[[0.02, -0.01, -0.22, -0.04], [0.12, -0.04, -0.17, -0.13], [-0.06, -0.08, -0.14, -0.15]] ⇒ -0.17
[[-0.113, 0.108, -0.038, -0.132, -0.202, -0.178, -0.202], [-0.094, 0.009, -0.217, -0.214, 0.144, -0.197, 0.020]] ⇒ -0.197
[[-0.836, 1.216, -1.111, -0.165, 0.724], [0.754, 1.425, -0.686, -0.481, 0.271]] ⇒ -0.481
[[-0.14, 0.18, 0.01, -0.08, -0.14, 0.10, -0.21], [0.18, -0.18, -0.18, 0.00, -0.16, -0.04, 0.04], [-0.18, -0.02, -0.08, 0.08, -0.20, -0.19, -0.20]] ⇒ -0.04
[[8.43, 12.19, -17.54, 11.11], [-8.73, -5.10, -0.79, -7.08]] ⇒ -0.79
[[-58.13, -115.48, -133.61, 96.27, -118.69], [-19.69, -95.94, -84.16, 88.51, -106.88], [29.95, -102.27, -57.37, 145.24, -101.94]] ⇒ 88.51
[[-0.08, 0.05, 0.00, 0.18, -0.05, 0.17, -0.12], [-0.11, 0.17, 0.00, 0.23, -0.04, 0.15, -0.08]] ⇒ 0.15
---
[-28  73 -37 -92  77] | -28
[-17  54  63   4  90] | -17
[ 54  64 -24 -94  -8] | 54
[ 17  20  79 -96 -13] | 17
[ 32 -91  36 -79 -23] | 32
[-91   6  33   0  13] | -91
---
[  10.288  167.190   59.713 -146.106] ==> -146.106, 10.288
[-167.38 -157.53   60.30  143.84] ==> 143.84, -167.38
[-1.0 -0.7 -0.7  1.6] ==> 1.6, -1.0
[ 0.045 -0.027 -0.108  0.033 -0.050  0.010  0.129] ==> 0.129, 0.045
[ 0.022 -0.165  0.148 -0.103 -0.148 -0.068] ==> -0.068, 0.022
[-1.4  1.2 -0.9 -1.7 -1.9] ==> -1.9, -1.4
---
Input: array([  6,  41, -41,   8])
Output: 8
Input: array([ 422, -286,   55,  505, -833,  793,  391])
Output: 391
Input: array([4499, 5850, 8306, 1449, 2343, 3825, 2627])
Output: 2627
Input: array([68, 95, 24, 80, 60, 60])
Output: 60
Input: array([ 46, 252, 228,  19, 245])
Output: 245
Input: array([7776, 8463, 6957, 4135, 2943, 1318])
Output: 1318
Input: array([ 253,  543,   30, -465,  362, -570])
Output: -570
Input: array([80, 23, 58, 39, 92])
Output: 92
Input: array([86, 26, 81, 41, 22])
Output: 22
---
[[-40  59 -41  25]
 [ 60  25 -20 -74]
 [-34  70  19 -85]] --> 19

[[ 41  43  -7  42   3   2 -16]
 [-56  19 -36  -2  62  48   0]
 [-35  26  82 -25 -15 -36  56]] --> 82

[[-112  -67   28   94]
 [-107  -87   48   51]
 [-107  -69   47   82]] --> 47

[[ 97  28 -18  54  45  18]
 [  0  41 -21  29  30  25]
 [  4 -25  -9 -31 -25 -21]] --> -9

[[  25   87  -14   12   24  -23   18]
 [ -34 -106    6  -33  -23    9  -17]
 [  30   51  -15   71   18   61  -29]] --> -15

[[  3  75   4  76  93]
 [-46 -29  16   7 -12]
 [-44 -50  60  13 -46]] --> 60

[[ 53  56  55 -13  -4]
 [ 42 -70  50  27  71]
 [ 42 -76  46  81 -41]] --> 46

[[ 10  42  54  66]
 [-90  75 -15  20]
 [ 92 -55   3  54]] --> 3
---
((-5.03, 20.92, 14.93, 16.71, 9.74, 2.32), (-7.61, 17.35, 7.24, 11.16, 18.56, 12.12), (9.23, 9.97, -14.34, 11.49, 8.57, 1.09))
1.09
((-212.069, 175.113, -57.030, 57.281, -156.283), (172.200, -94.004, -41.938, 9.458, 194.350), (-132.222, -60.277, -28.224, 83.662, -89.473))
-89.473
((1.29, -0.49, -2.10, -0.37, -1.00, -0.07), (1.50, 0.12, -1.82, -0.27, 0.96, -1.25), (1.68, -1.06, 0.95, -1.91, -2.21, -1.14))
-1.14
((0.076, -0.083, 0.088, 0.151, -0.118), (0.075, -0.029, 0.099, 0.221, -0.025), (0.059, -0.020, 0.105, 0.213, -0.024))
-0.024
((-1.4, 1.3, -0.1, -1.1), (-1.2, 1.2, -0.2, -1.2), (-1.1, 0.8, -0.2, -1.1))
-1.1
((0.02, -0.07, 0.04, -0.01), (-0.17, 0.04, 0.20, 0.02), (-0.14, 0.00, 0.02, -0.02))
-0.02
---
[[3831 1835 4302 6674]
 [3989 3203 6081 7934]
 [4242 6409 3397 7968]] | 6081

[[ 32  40 -22 -40  13]
 [ 26   2  14  22   3]] | 22

[[-15 -14  -9   4 -16]
 [  2   2  -3 -14  -6]
 [-19  26 -43   7  34]] | -14

[[ 112  499 -693 -470  659   60]
 [-915   72  524 -448  503   55]
 [  -9 -283  597  220 -112  620]] | 503

[[-768  370 -687 -402  360 -200 -143]
 [ 520 -309 -612  277   54 -500 -404]] | -500

[[6625 5406 7010 8184 6395 5504 5868]
 [4273 7475 4403 3504 3098 6806 5926]] | 6806

[[5 7 4 6 2 4 5]
 [4 6 5 6 4 4 6]] | 4

[[ 323 -478 -686   17 -228   80  474]
 [ 420 -654 -113  162  456  383  505]] | 383

[[0 4 7 1]
 [6 2 2 1]] | 2

[[ 14 120 141 220  26 144]
 [  8 187  80 165  57 228]] | 57
---
[-36  70  53 -88  85] 70

[-91 -89 -23 -15] -23

[[ 53  16   9  -9 -47  18  20]
 [ 22  -2  16  -6 -15  23  30]
 [ 96  22 -66  60  14  14  22]] 60

[ 88 -38  -3   8 -13 -16] 8

[ 8 22  6 81] 22

[  -6   -9   -2 -110   56   97] 56

[ 41  93  -6 -23 -10  31  68] 68
---
[ 772 -190 -610 -696] result: -610

[137 176   8 216  53] result: 137

[[51 45 58 50 49]
 [50 82 19 56 62]
 [51 55 48 53 63]] result: 62

[[ -3   0   5  -9  14   7]
 [-15  11  43 -31  26  15]
 [ -1   8  12 -17  10  10]] result: 15

[5 7 1 0 4] result: 4

[ 19  32  30 222  14 188] result: 32

[-39  -5  22  39 -25] result: -5
---
array([[-0.22, -1.46, -0.30,  0.77,  1.10],
       [-0.16, -0.55, -0.21,  0.54,  0.31]]) ans = -0.22

array([[-2.001,  1.040,  1.321,  2.003, -1.309],
       [-0.187, -0.920,  0.117,  0.483, -0.796],
       [-0.493, -1.200, -0.424,  0.389,  0.337]]) ans = -0.187

array([[ -46.305,  107.727,   32.464, -135.877,   58.957,  -73.230,
         204.038],
       [  39.620,   25.865,   60.556,   66.012,    9.604,   43.488,
          41.854]]) ans = -46.305

array([[-0.09, -0.05, -0.08, -0.05, -0.05,  0.06],
       [-0.12, -0.07,  0.09, -0.13,  0.14, -0.13],
       [-0.08,  0.00,  0.13, -0.10,  0.14, -0.15]]) ans = -0.12

array([[ 0.98,  0.14, -0.03,  0.34, -1.25,  0.73,  1.10],
       [-1.34,  0.84,  1.35, -0.96,  2.02, -0.76, -0.83]]) ans = 0.98

array([[ 17.2,  16.3, -16.7,  13.3, -12.7],
       [ -9.7, -11.8,  12.9,  -9.4,   9.0]]) ans = 17.2

array([[-1.258, -1.250, -1.254, -1.002, -0.953, -0.147, -1.210],
       [ 1.269,  1.280,  1.252, -1.179, -1.086, -2.212,  1.300],
       [ 1.236,  1.234,  1.234, -0.423, -0.329, -1.535,  1.230]]) ans = 1.269
